Each row has a name. Each piece below is followed by the name of the row it came from, unless a question asks for something else. Each question is about the rows just above it.

[92 141 34 94 62 11 84 50 143 163 75 111 43 71 85 163 63 138 119 182 74 138 61 50 68 56 49 110 41] : N
[98 131 48 91 66 25 92 57 143 152 82 118 50 71 83 161 65 138 115 172 81 132 65 58 70 67 56 114 45] : C
[97 127 50 93 69 22 93 55 140 148 80 118 47 73 79 164 65 136 118 173 81 129 67 59 73 68 56 114 43] : A
[96 131 48 89 65 31 89 60 138 149 82 112 55 72 87 151 67 133 111 163 80 130 65 59 69 66 57 110 51] : T
[119 71 171 115 145 188 127 153 74 52 132 103 159 135 120 59 141 78 94 39 135 75 145 155 139 152 155 104 160] : K
Is [131 48 89] printed in one of the named rows, side by side and in this order?
yes
q: [138 61]
N

[166 161 92 160] -> V
[160 143 154 143] -> R
[154 160 92 132] -> S
[154 160 92] is in which row?
S
Shared by R and V:
[160]
Repeated in R:
[143]

[72 42 158 138 145 34 84 94 61 47 138 66 126 60 162 104 47 135 137 47 74 123 74 47 115 164 163 144 47] -> M
[50 163 159 151 161 49 45 63 36 163 47 43 157 43 160 148 164 169 158 45 45 152 50 146 160 169 150 170 44] -> P
[72 42 158 138 145 34 84 94 61 163 138 66 126 60 162 104 138 50 49 74 74 123 74 128 115 164 163 144 47] -> E
[50 54 159 151 161 49 45 63 36 145 171 43 157 43 160 148 164 169 158 45 45 152 50 146 160 169 150 170 44] -> Y
Is [94 61 163] printed in one of the named rows, side by side and in this order?
yes
Where do [72 42 158 138 145 34 84 94 61 163 138 66 126 60 162 104 138 50 49 74 74 123 74 128 115 164 163 144 47] appear?
E
Among the named rows, does one hold [64 36] next to each other, in this order?
no
Is [148 164 168] printed in one of the named rows, side by side and in this order?
no
Which row holds [50 54 159 151 161 49 45 63 36 145 171 43 157 43 160 148 164 169 158 45 45 152 50 146 160 169 150 170 44]?
Y
[50 163 159 151 161 49 45 63 36 163 47 43 157 43 160 148 164 169 158 45 45 152 50 146 160 169 150 170 44] is in which row?
P
q: [72 42 158 138 145 34 84 94 61 47 138 66 126 60 162 104 47 135 137 47 74 123 74 47 115 164 163 144 47]
M

[91 9 91 91] -> H
[31 65 54 168] -> F
[163 189 27 44] -> Q
The value that H holds more than once:
[91]
[91 9 91 91] is in which row?
H
Is [65 54] printed in one of the named rows, side by side and in this order?
yes

[122 71 132 95 122 69 85 130 151 138]  runu
[122 71 132 81 122 69 85 124 151 138]  Fuda
[71 132 81 122 69 87 124 151 138 154]  dab
[7 122 132 81 122 69 85 130 151 118]  Bigi
[122 71 132 81 122 69 85 70 151 138]  mibev
[122 71 132 81 122 48 85 138 125 138]  mupe
[122 71 130 81 122 69 85 130 151 138]  Togi
[106 71 132 81 122 69 78 138 151 138]  tikit
[122 7 154 114 122 163 85 141 151 167]  Dil
[122 71 132 81 122 69 85 130 151 138]  tafu
Does one of the named rows hold [138 152] side by side, in this order?
no
The value that Dil holds more than once:
[122]
q: [122 7]
Dil
q: [122 71 132 81 122 48 85 138 125 138]
mupe
The row with [71 132 81 122 69 85 124 151 138] is
Fuda
Does one of the named rows hold [85 125 151] side by side, in this order?
no

[81 126 110 120 81 95 122 116 110 99 81 110 78 102] -> U
[105 96 165 148 53 85 146 101 105 84 65 152 110 151] -> G
[95 113 127 138 101 110 141 118 101 109 57 144 73 136] -> B
[98 98 132 135 141 105 129 95 114 90 52 144 116 130] -> D
[95 113 165 138 97 110 141 118 101 109 57 144 73 136] -> W
[51 93 170 138 98 62 122 103 99 77 60 144 154 161] -> Z
[105 129 95 112 90 39 125 106 85 60 56 149 141 172] -> X
q: [105 129 95 114 90]
D
Which value appears more than once in G?
[105]
Shared by U and G:
[110]
Which value appears more than once in D?
[98]
Which value is in both X and Z?
[60]
Which value is in both U and X?
[95]
Does one of the named rows hold [144 73] side by side, in this order?
yes

[169 159 34 74 30] -> tuv
[36 144 197 38 144] -> kig
[35 173 93 164 27] -> vul
[46 39 40 145 163] -> vadom
[81 168 62 35 129] -> Nevan
[35 173 179 84 93] -> Gera
[62 81 39 168 28] -> dilu
[30 40 69 53 166] -> lak
Does one of the named rows hold [93 84 179 173 35] side by side, in this order?
no
The one value in vadom and lak:
[40]
Which value is in both vul and Nevan?
[35]
Where do [62 81 39 168] appear?
dilu

[108 106 102 80 142 149 154 147 96 61 31 57 62 80 111 80 108 110 143 168 128 103 80 49 43 80 87 101 108 91 118 136 165 168 138 93 60 54 65 88 88 83 80 100 116] = Zire
[46 45 53 94 125 124 126 119 120 136 145 120 78 49 45 55 86 116 122 131 106 86 132 154 133 103 74 48 45 74 101 114 114 116 116 132 145 86 86 92 45 40 66 79 96] = fude
[119 104 110 123 153 154 139 117 71 43 23 67 81 98 113 114 119 126 154 164 110 74 56 40 51 82 101 107 113 101 142 148 165 153 110 69 46 56 75 95 97 87 88 123 138] = lodab
[119 104 110 123 153 154 139 116 71 43 23 67 81 98 113 114 119 126 76 164 110 74 56 40 51 82 101 107 113 101 142 148 165 153 110 69 46 56 75 95 97 87 88 123 138] = Leme
[128 160 132 93 48 39 51 61 97 115 125 107 119 140 138 140 115 83 42 35 64 100 115 111 110 106 121 141 152 139 80 60 36 48 73 95 104 98 99 107 144 166 148 114 80] = bovok
[119 104 110 123 153 154 139 117 112 43 23 67 81 98 113 114 119 126 76 164 110 74 56 98 51 131 101 107 113 101 142 148 165 153 110 69 46 56 75 95 97 87 88 123 138] = nebav
[46 45 53 94 125 124 126 119 120 136 145 120 78 49 45 55 86 116 122 131 115 106 132 154 133 103 74 48 45 74 167 120 94 68 57 63 78 90 89 74 111 128 159 162 149] = Liv
[119 104 110 123 153 154 139 116 71 43 23 67 81 98 113 114 119 126 76 164 110 74 56 40 51 82 101 107 113 101 142 148 165 153 110 69 46 56 75 95 97 87 88 123 138] is in which row?
Leme
Does one of the named rows hold [145 120] side by side, in this order?
yes
Where do [46 45 53 94 125 124 126 119 120 136 145 120 78 49 45 55 86 116 122 131 106 86 132 154 133 103 74 48 45 74 101 114 114 116 116 132 145 86 86 92 45 40 66 79 96] appear?
fude
Is [119 104 110 123] printed in one of the named rows, side by side and in this order?
yes
q: [119 104 110 123 153 154 139 117 112 43 23 67 81 98 113 114 119 126 76 164 110 74 56 98 51 131 101 107 113 101 142 148 165 153 110 69 46 56 75 95 97 87 88 123 138]
nebav

[112 96 61 118 92 79 118 97 73 44 98 88 102 122 132 119 62 104 103 99 50 107 62 132 103 128 110 125 128]  kidef
[77 126 113 70 106 141 78 103 109 103 76 103 103 83 30 115 103 99 99 113 146 91 137 102 108 77 90 114 105]  luzur
[112 96 61 118 92 79 118 97 73 44 98 88 102 122 132 119 62 104 103 99 50 107 62 132 103 143 110 125 128]  Soput
[103 67 125 145 108 82 97 136 131 117 135 136 89 96 145 69 134 94 136 89 111 96 105 50 81 61 145 52 145]  Zaf
[113 70 106 141 78 72 109 150 76 56 70 79 111 106 76 134 64 100 102 110 67 107 85 150 118 143 101 145 137]  balel
The row with [103 67 125 145 108 82 97 136 131 117 135 136 89 96 145 69 134 94 136 89 111 96 105 50 81 61 145 52 145] is
Zaf
Which row holds [113 70 106 141 78 103 109 103 76]?
luzur
Which row holds [113 70 106 141 78 72 109 150 76 56 70 79 111 106 76 134 64 100 102 110 67 107 85 150 118 143 101 145 137]?
balel

[141 147 151 75] : pafa
[125 67 126 37] : Gusi
[141 147 141 141] : vibo
The row with [141 147 141 141] is
vibo
Is [125 67] printed in one of the named rows, side by side and in this order?
yes
Which value appears more than once in vibo?
[141]
Does one of the named rows hold [147 141 141] side by side, in this order?
yes

[128 155 98 43 83 141 62 123] : pif
[108 100 177 97 148 135 141 108] : pog
[97 124 144 105 123 162 128 99] : Lolus
[98 108 157 124 174 121 122 148] : nevo
[89 93 161 159 95 127 94 126] : Sorem
[45 64 89 125 123 66 128 99] : zovom
[86 161 97 123 141 105 122 156] : nof
[122 93 171 84 133 129 138 94] : gobat
[63 89 126 161 162 95 127 136] : faz
Where do [89 126 161 162 95 127 136] appear?
faz
The row with [89 126 161 162 95] is
faz
[97 123 141 105] is in which row?
nof
Shared by faz and Lolus:
[162]
Among the named rows, does one hold [159 95] next to each other, in this order?
yes
Which value is in both zovom and nof?
[123]
Which value is in both Lolus and faz?
[162]

[32 178 159 144 19 144 51 43 159 71 178 23 162 136 121 185 30] : Domu
[22 140 109 137 42 142 170 91 21 95 184 21 88 155 163 179 106] : las
[126 161 126 68 102 37 146 31 143 14 97 162 126 155 126 90 164] : Numaf
[142 87 99 108 25 184 88 155 91 142 21 21 95 170 140 69 150] : zevag
[118 36 14 51 85 71 112 76 58 149 117 82 34 171 12 180 80] : furu
[134 152 76 69 66 126 144 188 100 36 25 87 147 32 178 150 75] : zilo
[13 188 81 149 85 96 33 103 140 153 70 91 33 82 20 52 132] : nitef
The value that Numaf holds more than once:
[126]
[91 142 21 21 95] is in which row?
zevag
The row with [142 170 91 21 95 184 21 88 155] is
las
The value that las holds more than once:
[21]

[100 125 95 110 130]  Minog
[69 103 160 88 57]  volen
[151 151 95 110 151]  liges
[116 116 86 116 129]  tozaf
[100 125 95 110 129]  dol
The value that liges holds more than once:
[151]
q: [100 125 95 110 129]
dol
Is [151 151 95 110] printed in one of the named rows, side by side and in this order?
yes
Which value appears more than once in tozaf?
[116]

[120 82 99 96 93 111 113 87 136 87 70 71 72 91 93 108 58 130 97 68 117 69 77 92 116 99 90 106 112 113 85 74 123 111 104 93 63 84 99 77 146] : Dag
[60 93 111 126 62 116 129 60 119 71 63 53 100 145 108 108 104 76 121 72 55 77 106 153 110 80 120 88 103 103 91 95 86 85 76 87 64 149 79 94 85] : tiva
[116 71 104 86 93 105 115 115 116 86 114 94 103 107 127 111 86 130 95 113 126 67 76 95 114 100 143 92 103 62 115 83 145 141 114 84 86 72 92 69 89] : pigu
[99 93 101 87 120 91 88 139 74 117 156 150 137 106 129 97 155 92 95 154 111 120 108 94 87 110 143 88 92 59 132 128 110 122 110 97 144 86 103 97 54] : niso
[128 96 94 85 132 94 89 91 96 121 119 133 97 75 100 98 90 121 91 113 129 102 91 72 91 119 95 107 100 91 105 97 117 116 115 103 112 71 115 94 112] : dus
[116 141 92 103 132 95 83 91 101 127 73 116 73 69 57 89 71 97 94 69 99 129 112 73 91 116 30 122 105 158 72 97 64 61 97 127 103 101 122 140 159] : mer
[90 79 106 100 81 103 113 103 100 84 112 90 114 122 123 106 116 101 103 116 98 85 94 117 105 90 139 88 97 71 114 102 117 119 100 87 98 102 87 80 68] : Tig
[113 80 101 95 92 108 112 95 125 89 85 79 85 99 104 108 67 122 98 84 114 73 81 96 113 97 106 101 107 98 95 78 123 116 105 91 74 87 97 77 122] : Vov
[64 157 97 128 93 98 87 63 84 107 64 86 93 100 58 88 117 66 114 68 53 143 136 121 85 92 35 111 98 160 73 121 48 48 75 127 108 154 103 161 119] : kuz
[86 131 97 111 103 98 90 86 90 108 86 100 96 95 78 92 108 78 105 87 78 124 120 105 90 99 65 107 99 130 88 112 64 66 89 115 108 123 105 133 111] : rufe
Does one of the named rows hold [88 118] side by side, in this order?
no
The row with [90 79 106 100 81 103 113 103 100 84 112 90 114 122 123 106 116 101 103 116 98 85 94 117 105 90 139 88 97 71 114 102 117 119 100 87 98 102 87 80 68] is
Tig
q: [86 130 95 113 126 67]
pigu
The row with [112 73] is
mer

[127 120 113 55] = bap
[120 120 113 182] = gepin
[110 63 76 182] = kimor
Repeated in gepin:
[120]
Is [63 76 182] printed in one of the named rows, side by side and in this order?
yes

[126 118 81 117 142 114 117 87 51 141 91 84 111 143 141 142] = maru
[42 121 131 127 36 132 67 132 104 36 134 132 143 39 37 34] = gese
[118 101 84 103 164 98 97 89 53 163 90 87 96 165 163 162] = Tupep
[173 108 33 96 127 91 167 30 144 127 27 31 70 124 126 133] = bov
[53 136 93 144 97 143 61 97 79 97 101 95 147 101 98 93] = gozav
[141 163 72 157 83 157 164 83 50 82 90 78 151 84 83 90] = Bimod
Does one of the named rows hold [72 157] side by side, in this order?
yes
Which row holds [108 33 96]?
bov

[40 74 66 154 63 57 129 140 91] : kiga
[64 67 66 54 104 112 102 67 110] : veg
[70 78 61 46 104 170 106 34 135] : dazo
[138 144 137 152 116 123 75 104 79] : zabiz
[113 79 63 63 100 164 107 34 139] : Mefe
[114 146 122 140 138 144 50 89 138] : Saf
[38 85 66 160 60 68 130 127 97] : Liru
[125 144 129 141 140 137 54 152 67] : gelep
[43 83 70 157 62 67 129 131 100] : zas
[126 136 129 165 112 104 76 113 75] : Nezep
[29 73 60 151 68 60 126 131 95] : mep
The value that Saf holds more than once:
[138]
The row with [136 129 165] is
Nezep
Which value is in both zas and mep?
[131]
Which value is in both Nezep and Mefe?
[113]

[71 81 71 96 106 106 118 118 48 118 131 116 102 125 118 146 58 85 129 109 133 78 130 110 97 119 97 126 143 60 107 113 118 110 117 87 119 137 117 88 60 109 95 67 117 69 68 69 99 83 40 82 31 114 120] : tov
[96 86 136 42 120 100 113 109 61 128 71 55 36 120 98 142 73 82 126 110 71 91 141 95 117 107 137 110 75 78 120 138 85 77 126 112 71 136 112 113 55 113 97 88 83 105 25 73 105 84 56 87 71 120 154] : buki
[115 90 133 91 102 125 118 107 64 120 131 126 75 50 118 146 86 94 81 104 102 119 129 84 102 119 102 113 62 75 129 107 82 86 128 100 98 121 90 82 77 109 115 90 71 81 71 99 106 65 62 80 86 71 153] : vides
[112 102 137 57 127 84 93 108 58 79 124 75 86 128 80 127 79 77 124 99 133 107 142 108 111 117 102 105 141 74 133 137 96 109 83 103 118 130 110 84 103 101 49 104 96 77 92 68 69 74 35 81 38 90 149] : dusoz
q: [115 90 133 91 102 125 118 107 64 120 131 126 75 50 118 146 86 94 81 104 102 119 129 84 102 119 102 113 62 75 129 107 82 86 128 100 98 121 90 82 77 109 115 90 71 81 71 99 106 65 62 80 86 71 153]
vides
Among the named rows, does one hold [125 118 107 65] next to each other, in this order?
no
Which row holds [71 81 71 99 106]?
vides
q: [112 102 137 57 127 84 93 108 58 79 124 75 86 128 80 127 79 77 124 99 133 107 142 108 111 117 102 105 141 74 133 137 96 109 83 103 118 130 110 84 103 101 49 104 96 77 92 68 69 74 35 81 38 90 149]
dusoz
Among the named rows, does one hold [142 108 112] next to each other, in this order?
no
q: [138 85 77 126 112 71 136 112 113 55 113 97]
buki

[90 151 37 139 37 129 142 43 144 121 107 64 35 125 36 139 108 137 103 132 106 105 110] : Zos
[172 48 33 69 30 99 73 34 77 42 160 57 32 100 33 70 169 73 159 105 155 112 33] : dufan
[172 48 33 69 30 99 73 34 77 42 160 57 32 100 81 76 37 79 122 94 118 32 98] : rup
Which value is in both Zos and rup?
[37]
The one value in rup and Zos:
[37]

